These are the activations of a small network on made-up records, seen along a few directions, one row for each record.
After each row come some of the record's fields: B, N, D, Z, K, L, G.
A field that a record lacks is left out.
The largest differences between rows may come from other fields.
Strong random noise was added to every row along 8 fixed directions; ignore it. To show where, here is one row again and again, with new noise each time:
[ 184 -723 -145  426  -33 -119  262 -202   35  308  198   58 -122   93
   74  -27 -449  -22  175  -41  397 -179  -16  162 -101  151]
[ -57 -756  -98   87 -302 -139   90  446   40  229  393  -25   96 -170
  459   47 -303 -175  255 -121  432 -665   58  295 -279  160]
[  90 -621  -67   88 -230  153  125 -338 -208 -104  232   80  452   52
  -23  315 -313   76 -140  116 -299  110  163 -217   -1 -535]
[-509 -430 -130  319 -116   31  -44 -196  139   99  110 -120   24  284
  -64 -118   12 -268  201  -20  476 -405  -99 -105 -291  471]
[ 389 -545   -5  248  -46 -151  238  -14  -49  158  147  180 -237  -38
  121   76 -231  193  -37 -122  -33 -137 -113  153   44  -18]
[ 141   -7   20 -259 -238 -125 -127  495   -7 -184  366   31  192 -209
  393  134 -124 -144 -170  -91  -29 -305   95  145 -123 -109]
[-406   21   30   22 -164   13  -37   32   79   16  -61  -41  232 -136
   86   49  256 -186   50   60  -13 -164  277 -156 -155  189]
[-134  630 -392  180  459 -248  147 -248  175   61 -279 -115  155  367
   78 -249 -412 -203   27  252  408  385  -36    0 -320   53]
[ 144  720  158 -379   83 -291 -212  637   26 -257   43   36 -153 -250
  364   59  198 -186 -251   92 -146   82   70  246   -9   82]
[-339  161 -154  -78  404 -196  205  168 -233    2 -456  -62  128  157
  274  176  -36   35  128  597 -237  499 -120  101 -194 -423]

[  87 -275   38   88 -355  154 -139 -384  118  102  518 -119  559 -180
 -153  -27 -353 -408  -90 -129  185  -56  565 -141   91  -13]
B=b1, N=n1, D=d2
[ 678  214    3  -23  -52  -90  254   -4   56  139   80  195  132 -448
  189   32 -354  220 -147 -199 -170  130  392   68  173 -271]
B=b2, N=n2, D=d2, Z=z1, K=k1, L=l1, G=g1
[  77  227   -5  155   90   39  -38 -273  132   47 -123  -25 -348   93
 -356 -153   64  -63   53 -145  244  138  -28  -47   84  348]
B=b1, N=n1, D=d1
[-144 -385  285   59 -316   64  -29   95   -8   95  139   89 -167 -380
   19  174  320 -139  108    8   52 -251  343   16   95  335]
B=b2, N=n2, D=d2, Z=z2, K=k2, L=l1, G=g1
[ 406   87 -124   14  192 -218  421   99 -111  175 -170  192   79 -293
  377  168 -376  258  -47  152 -222  339  122  155   31 -484]
B=b2, N=n2, D=d2, Z=z2, K=k2, L=l1, G=g2
[ 395  124 -147  258  -94 -143  332 -189  262  179  -82  230   94 -160
  106 -180 -121  332 -224 -491 -153 -299   85 -177  -63   71]
B=b2, N=n2, D=d1
[  90  -48  142  229 -114  169   14 -388  146  211  -53   12  -49 -213
 -297  -95  149  -78  142 -108  148  118  494 -126  214  333]
B=b2, N=n1, D=d1
[-234  282 -123   25   60 -103   79  -92   72   50 -121  -20  294  -74
   95   14 -100 -176  -42  173   69  107  232  -87 -159  -18]
B=b1, N=n2, D=d2, Z=z2, K=k2, L=l2, G=g1
[ 102 -161 -162   61  -70   58  -63 -267   42   -5  283 -120  219  111
 -105   26 -482 -322    3   71  406  179  199   32  -63  -46]
B=b2, N=n1, D=d1
[ 181  -19  250 -375  -33  -24 -381  595 -138 -292  381  -66  -75   25
  191   47   55  -91 -102   92  -69 -143 -118  325  104  -58]
B=b1, N=n1, D=d1, Z=z1, K=k1, L=l2, G=g1
[ 142   73   21 -173  -70  -51   88  311  -41   30  -78   79  241 -321
  313  108   67  164  -13  -18 -283   -5  250   28   10 -273]
B=b2, N=n1, D=d1
[  86 -235  309   37 -248  -61  -23  108   26  155  164   87 -124 -405
    6   72  204 -111  -65  -96 -126 -214  309   91  193  246]
B=b1, N=n2, D=d2, Z=z2, K=k2, L=l2, G=g1
[ 358  312    0 -264  108 -391  -54  775   15 -175  168  147 -201  -58
  565  -66  -29  182 -300 -212 -221 -388 -462  314  -90  -83]
B=b1, N=n2, D=d2
[ 176  174   59 -230  -61  -37  -44  383  -42 -150  150   82   67 -231
  325   74  -47    8   -5   89   82  -23  223  160  -39 -103]
B=b2, N=n2, D=d2, Z=z2, K=k1, L=l1, G=g2
[ -27 -499   54  -98   -3  -69  112  457 -206  143    0   -8 -277  -29
  221  122   88  190  157  -38 -164 -205 -481  277   54 -166]
B=b2, N=n1, D=d2, Z=z2, K=k2, L=l1, G=g2
[ 132  -26  300  -60 -207   29 -336  -42  -36 -420  439  137 -286   37
 -137  176  210 -204 -437  -23  -73  -54  -84  -50  169  265]
B=b2, N=n2, D=d2, Z=z2, K=k2, L=l2, G=g2
[   6 -402  -41  179  103 -208   46  177   16  190   77    0 -332   94
  169  -58 -105  -22  152   28  304 -197 -314  299  -76  297]
B=b2, N=n1, D=d1, Z=z1, K=k2, L=l2, G=g2
[ -30  369  -67   27  118   14   78  -49   84  -62 -220  102    1   55
   43 -129  179  220  -32  -55  -38  -17  -22 -151  -83   53]
B=b2, N=n2, D=d2, Z=z2, K=k1, L=l1, G=g2
[ 658  557   59  155  328 -310  -67 -284  103  -72  222  136 -372   78
 -127 -122 -387 -171 -430   53  117  510  -59  179  281  131]
B=b1, N=n2, D=d2, Z=z2, K=k2, L=l2, G=g1
[-134   35   85  188  161 -102  187 -150  -12  169 -294   86   47 -122
  100   33  155    5   72  324 -134  317  321  -43   19   50]
B=b2, N=n2, D=d2
[ -14    6  230  -12 -234  -32 -214  236   87 -164  208  128 -460 -113
  -31    7  438   19 -183 -369  -94 -524 -341  -39   93  461]
B=b1, N=n2, D=d1, Z=z2, K=k2, L=l1, G=g2
[ -62  304  -79  -39  -49  -71 -122  105  133 -144  150  -34  139  -18
  161  -71  -91 -218 -106  -76  178 -143   44  -33 -146  136]
B=b2, N=n2, D=d1
[  12  674   76  -93  144 -145   -4  195  110   50 -242   20  -15 -394
  186   -9  128 -160   95  207   81  292  514   96   24  168]
B=b1, N=n2, D=d1
[-304  235  173 -264  183  100 -306  297 -133 -322 -148  -98 -216  340
  -61  -57  474   71   24  202 -154   -8 -379   21    2   66]
B=b1, N=n1, D=d2, Z=z1, K=k1, L=l1, G=g2
[-184  119   67 -262 -209   74 -350  250   41 -190  284 -183  -35   53
 -135  -61  156 -288 -103 -253   38 -306 -236    8    5  124]
B=b1, N=n1, D=d2
[ 151  428  -82 -481  -29  113  -15  262 -155 -319  -42   30  521 -173
  284  232 -114  196 -127  112 -359  251  202  -71  -38 -670]
B=b2, N=n1, D=d1, Z=z1, K=k1, L=l1, G=g2
[-507 -262 -156  315  377   47  219 -410 -130  242 -388 -153   83  324
  -95   16 -166 -109  440  655  309  504   83   13 -126  -26]
B=b1, N=n2, D=d2, Z=z1, K=k1, L=l2, G=g2
[ -20  121 -197  -56  201 -212   59  439   32 -118  -63   40   49  225
  488 -111 -122  167   32   53  122 -257 -293  154 -332  -56]
B=b2, N=n2, D=d1
[ 271  289   47 -144 -146  -24  -36  200  103   15  183   48  -83 -425
   91   37 -141 -177   46  -78  317  -12  458  173   50  150]
B=b1, N=n2, D=d2, Z=z2, K=k1, L=l1, G=g1
[ -63  194  272  -58 -274  -68   57  211  200  359 -162   -3  167 -730
   72  -49  440  -65   62 -222 -213 -248  688    5  118  348]
B=b1, N=n1, D=d1, Z=z1, K=k2, L=l2, G=g1
[-319  291 -412   83  288  -59   74   -7  199  186 -210 -225  186  359
  112 -379 -283 -148  334   42  605  -29 -146   57 -365  118]
B=b2, N=n1, D=d2
[ -32 -285  182   -7 -263   57  110  -29  -21  260  -23   10  220 -382
  -81  100  215   57  -19 -130 -395 -117  287  -83  176 -112]
B=b1, N=n1, D=d2, Z=z2, K=k2, L=l2, G=g1
[ 215  418   71   -6  202  -37 -116    6   53 -133  -67   64 -468   84
 -158  -95  124   96  -59  -75  104  135 -212   75  138  279]
B=b1, N=n1, D=d1, Z=z1, K=k1, L=l1, G=g1
[ 375 -515   24  279   44 -363  451  290   37  634 -132  175 -327 -452
  378  -25 -113  276  240 -166    3 -234   22  394   75  174]
B=b2, N=n1, D=d1, Z=z1, K=k2, L=l2, G=g2
[ 207 -523 -110  183 -143  128  199 -290   16  294  162  -26  457  -94
   37  -25 -439   -8  187   16  160   51  475  -18   19 -261]
B=b2, N=n1, D=d2
[ -36  196  -31  -75 -208   94 -111   86   97 -199   25  123 -126  -53
  -61  -10  273  245 -112 -451 -131 -464 -262 -235  -37  130]
B=b1, N=n2, D=d1, Z=z1, K=k1, L=l1, G=g1
[ 132 -226  133   90  120  -62   99 -104 -147  179  -99    1  -23  -92
  -68   85    3   53    9  183 -336  319   76   79  231 -204]
B=b1, N=n1, D=d1
[ -18  212  127  140  113  -76 -204 -173  114 -142  121   10 -197  253
 -118 -163  151 -185 -216   26   72   39 -118  -59   53  368]
B=b2, N=n2, D=d2
[ 127 -344  442  115 -175  147  -71  -69  -36  172   42   76 -288 -364
 -223   82  398   26  145   27 -122   30  444   71  386  338]
B=b1, N=n1, D=d1, Z=z1, K=k1, L=l2, G=g1
[-127  299  -57 -210 -242   53 -217  128   58 -421  200   52   96   37
   28  105  116  -59 -331 -269 -112 -352 -258 -244 -163   14]
B=b2, N=n2, D=d1, Z=z1, K=k2, L=l1, G=g2
[-349  117   -3 -203   30   83  -57   28 -182 -222 -236  -52   20  100
  -93  230  272   50  -53  168 -325  192 -267 -153  -32 -228]
B=b2, N=n1, D=d1, Z=z1, K=k2, L=l1, G=g2

Here are new rows. What are their fields?
[  -8  150  174   56 -195  -84   57   72  177  150 -153  146  -36 -415
   68  -43  489  177 -141 -334 -340 -316  159 -150   92  340]
B=b2, N=n1, D=d1, Z=z1, K=k2, L=l2, G=g2
[  56  -85  -82   97  137  -96    1   84   12  -60   99    6   31  163
  250  -43 -246  -74   98  231  342   20   71  155 -164   68]
B=b2, N=n2, D=d1
[-118   87   60  113    0  132  -96 -492  -12 -209  -40   27   52  253
 -365   33  162   -2 -273   55 -280  214  -34 -340   88  -29]
B=b1, N=n2, D=d2
[ 182 -234 -238   90  115  -85   41 -135  -46   40  219  -91  -16  300
  -83  -43 -569  -74  -42  -50  249    6 -368  153  -60 -191]
B=b1, N=n1, D=d1, Z=z2, K=k2, L=l2, G=g1
[-203   20  116  199   31  -62  147 -151   38  350 -198  -10 -159 -343
 -108   23  147 -160  188  102   -2  158  266   19  169  207]
B=b1, N=n2, D=d2, Z=z2, K=k2, L=l1, G=g1
[  84  137  -56  107    8  -55 -183 -234  109 -153  300  -33  126  212
  -88 -106 -240 -239 -218  -37  167   -9  -36  -87  -31  109]
B=b1, N=n2, D=d1
[-486 -283  -51    1   34   11  235  110 -172  153 -366  -45  107  -74
  132  186  204   99  232  253 -279   56  -67  -50 -123 -255]
B=b2, N=n2, D=d2
[  18 -336   54  -63  -10  -48  -18  208 -133   -2   68    6 -119   83
   82   61   85  103  -33  -46 -221 -119 -362  100   58 -146]
B=b2, N=n1, D=d2
[-194  600  -82 -326  100   21  -90  234   14 -125 -247 -151  238  -20
   44  -54  111  -39    5   27 -170  118   27  -54 -103 -225]
B=b1, N=n1, D=d1
[ 429 -461  -70  351    8  -74  184 -296   57  197  160  142 -231   69
  -63  -63 -323  187  -19 -196  202  -77 -147   73   83  145]
B=b2, N=n1, D=d1, Z=z1, K=k2, L=l2, G=g2
[-464 -198 -338  -77  148  170   49  -31 -138 -125 -232 -170  143  553
  -74  -12  -32  187  164   51    0  -63 -610 -141 -291 -368]
B=b2, N=n1, D=d2
[ -25   22  -43  136  142 -226   77   48   52  134   -3   22 -183   -2
  108  -38 -139 -151   13  118  250    0  -39  185  -75  217]
B=b1, N=n2, D=d2, Z=z2, K=k2, L=l2, G=g1
[-213  333   55   83   83    1   25 -216   25   33 -208  -10   10 -243
  -49  148   55 -283  103  383  163  459  464  -66   33  175]
B=b2, N=n2, D=d1, Z=z1, K=k2, L=l1, G=g2
[ 204 -502  134   79 -156   54   76   10 -101  -42  156  167 -116  -53
   67  151   44  191  -48  -20 -134 -120   50   24   71  -54]
B=b2, N=n2, D=d2
[  16  164  103  -13  151  -88 -364   22   18 -244  233 -109 -333  387
 -197 -161   87 -205 -228  -41   69  -18 -480   87   83  286]
B=b1, N=n1, D=d1
[-299 -227   -5 -211  -66  -44 -207  419 -107 -221   93  -67 -243  215
   97  107  234    3  -54  -55  -40 -368 -621  120 -154   90]
B=b2, N=n1, D=d1, Z=z1, K=k2, L=l2, G=g2
[ 329  312   26 -210 -112 -107  -29  278   62   -1  117   39  114 -385
  214   40  -87  -43 -143 -203 -129   -5  216   85   86 -131]
B=b2, N=n1, D=d1
[ -44   92   47  -86 -110  198  103  -87   -9  -32 -257   96  137 -118
  -96   45  338  311  -27 -111 -336  -13  168 -252   41 -150]
B=b2, N=n1, D=d2, Z=z2, K=k1, L=l1, G=g2
[ -95   85 -219  -82  212   53   48   57  -85 -199 -189  -20 -191  386
   -2    7  -43  229   96   71  169   52 -477   31 -190  -89]
B=b2, N=n1, D=d1, Z=z1, K=k1, L=l1, G=g2
[ 258 -244   52  129 -237 -116   21  302  234  217  164   89 -598 -222
   34 -155  138   67   55 -634  306 -667 -256  212   21  610]
B=b2, N=n1, D=d1
